A small network was shown many inputs. Here are its activations along a few directions, one row for each input.
In each table, some parts of the input vary, and every possible input appears once, in random order.
A made-up example of a description, with smaller parts first: one of 4 places along a line, together with either a single point or one of 9 places along a line or (one of 3 separate values, together with one of 5 places around a ring).
Shared parts are said once, and a part with two or three values counts as separate values.
In the rows, zero is written as 128.

Table:
x1: [ 89 123 148  81 119 116 100 154  91 137 207 150]
x2: [149  90 164 209 112 207 135  79 133  95  54 165]
x3: [117 141 146  97  71 140 155 198  75  73 140 119]
x4: [223  43 128 170 132 190 138  96 144  81 102 142]
x5: [116 164 195  80 123 108 165 168 103 127 159  86]
x6: [107 215  93  72 116 133 140 135 140 135 183 169]
x7: [116 213 114  65 118 131 176 130 153 156 142  88]
x8: [ 88 129  73  90  80 166 129 154 100 114 140  95]
x9: [131 107 134 213  94 178  76  67 171 103  24 142]
x10: [ 85 150 120  73 133 133 142 127 128 167 159  63]
x11: [201  58 149 164 177 154 130  92 177 113 162 192]
x12: [ 98 100 122  90  68 146 127 177  78 105 144 104]
x13: [126 169 153 126 135  79 132 185  66 135 190 164]
x14: [103 153 100 111 146 105 146 140 108 197 149  63]
x15: [104 120 152 208 143 138  72  65 207 129  87 196]
x16: [ 76 152  99  82 132 136 105 133 116 146 202 142]
x17: [213  53 170 143 175 148 166  71 171 135 116 125]
x18: [ 96 121 169  72 120 113 138 148 104 158 163  72]
x19: [134 168 175 118 135  78 168 181  83 157 148  86]
x20: [119 112 175 184 140 133 113  42 198 154  39 123]
x21: [126 104 184 203 160 170 128  75 166 124 116 218]
x22: [ 94 155  78 120 145 106 109 144  95 175 191 141]
x23: [182  68 145 124 211 107 108  91 186 108  61 107]
x24: [135 193  47 118  75 131 166 169 102 135 110 122]
x25: [169  74 124 148 214 111  70 113 193  83 106 175]
x26: [125 218  72 110 128 102 144 147 119 165 171 169]
x27: [134  81 140 148 159  89 102  43 199 108  62 100]
x28: [133 217  94 103 130 101 180 144 132 187 130  88]
x29: [139  98 206 180 157 164 167  53 160 148  68 146]
x30: [194  60 104 152 166 150  77 116 158  56  47 125]
x31: [106 126 128 119 132  86 104 165  70 166 197 149]
x32: [116 103 102 128  79 116 130 189  56 135 133 104]
x33: [147  75 100 176 113 133  68  67 173  58  47 118]
x34: [114 125 150 110 132  85 141 160  84 188 153  72]
x35: [105 132  53 128  91 136 133 166  79 144 129  95]
x36: [109 166 173  87 123 110 128 174  89 105 201 164]
x37: [134 143 126 135  82 109 159 211  53 104 127 120]
x38: [118 190  67  81  63 163 162 156 123 104 123 121]
x39: [120  88 119 172 162  93  62  65 208  84 108 170]
The inputs of x3 and x5 match in every part but one. If x2 is changed in the same way as x3 into x5, which row does it become?
Answer: x29
Describe the family of inputs behind these rows.
Answer: one of 3 separate values, together with either one of 5 places around a ring or (one of 2 separate values, together with one of 4 places along a line)
Which other rows does x26 become when the choice among 2 separate values takes its other values? List them by row number.
Answer: x6

Table:
x40: [ 86 198 163  72 133  86 148 205  62 162 237 152]
x41: [134 120 124  86 103 105 153 227  24 133 215 117]
x42: [136  93 190 168 143 120 134  73 159 138  83 115]
x43: [ 63 227 105  62  91 124 167 159  97 186 215 124]
x44: [120 144  88  52  73 131 160 200  70 110 132  40]
x45: [159  90  92 171 129 158  91  95 168  60  94 191]
x46: [115  71 132 186 106 148  62  94 149  81  84 165]
x47: [177 111 137 170 141 181 149  97 164 105  73 161]
x48: [ 74 229  47  90  74  99 149 182  82 176 139  78]
x49: [168  99 111 125 203 112  97  81 191 127 123 137]
x50: [130  93 176 187 123 170 124  89 139 120  64 133]
x51: [113  75 147 142 186  96  78  82 174 143 110 113]
x52: [188 114 153 153 160 135 154  80 185 123  96 139]
Describe the family of inputs behind these rows.
Answer: either one of 5 places around a ring or (one of 2 separate values, together with one of 4 places along a line)
What sort of input is x44?
Answer: one of 5 places around a ring

Table:
x53: [197  30 207 167 198 126 115  95 161  95 105 151]
x54: [ 98 197 142  66 143 101 189 134 125 213 153  51]
x55: [111 160  29 124  57 160 121 166  97  91  94 119]
x56: [137 143  83 116  39 156 178 169  80 115  64  40]
x57: [ 92 180 148 110 156  86 121 143 122 162 225 196]
x58: [ 83 219  93  75 146  88 128 125 149 182 187 127]
x59: [158  40 156 122  88 147 125 197  47  57 145 121]
x60: [147  97 140 189 162 151  91  57 190 107 113 211]
x61: [120 125  95 145  67 174 104 181  76  69 139 184]
x62: [138 119 150 156 142 137 144  56 190 147  23  62]
x63: [135  99 205 100 191  71 132 169  81 167 224 133]
x64: [120 127  88 167 147 139  89  46 217 132  65 142]
The inputs of x62 and x60 match in every part but one. If x54 is changed in the same way as x62 into x60, which row does it become?
Answer: x57
Describe the family of inputs behind these rows.
Answer: one of 3 separate values, together with one of 4 places along a line
Which other rows does x56 become when the place on the line of 4 takes its other values? List them by row number.
Answer: x55, x59, x61

Table:
x65: [144  86 208 135 188  98 124 120 129 145 166 147]
x66: [125 149  89 162 108 163 121  79 178 118  58 135]
x67: [126 106 176 144 176 109  97 113 140 130 185 197]
x68: [ 85 212 115  58 119  90 173 161 103 196 169  61]
x69: [140 105 128 125 104 137 118 187  71  84 182 178]
x70: [143  88 103 135  71 161 134 156  92  85  71  80]
x71: [149 107 159 140 187 107 124  72 186 152 106 116]
x72: [155  85 160 113 119 131 143 191  61 100 165 127]
x73: [129 127 126 148 180 119  97  67 198 138 122 167]
x74: [ 70 232  79  74 110 100 148 156 111 189 185 112]
x75: [142 125 122 152 114 153 149  81 168 131  43  82]
x76: [128 113  70 148  61 167 108 155 100  68  85 133]
Describe the family of inputs behind these rows.
Answer: one of 2 separate values, together with either a single point or one of 5 places around a ring
The inputs of x65 and x67 match in every part but the choice among 2 separate values. If x75 is changed in the same way as x65 into x67, which row does it become?
Answer: x66
Which other rows does x70 become when the choice among 2 separate values takes its other values? List them by row number.
Answer: x76
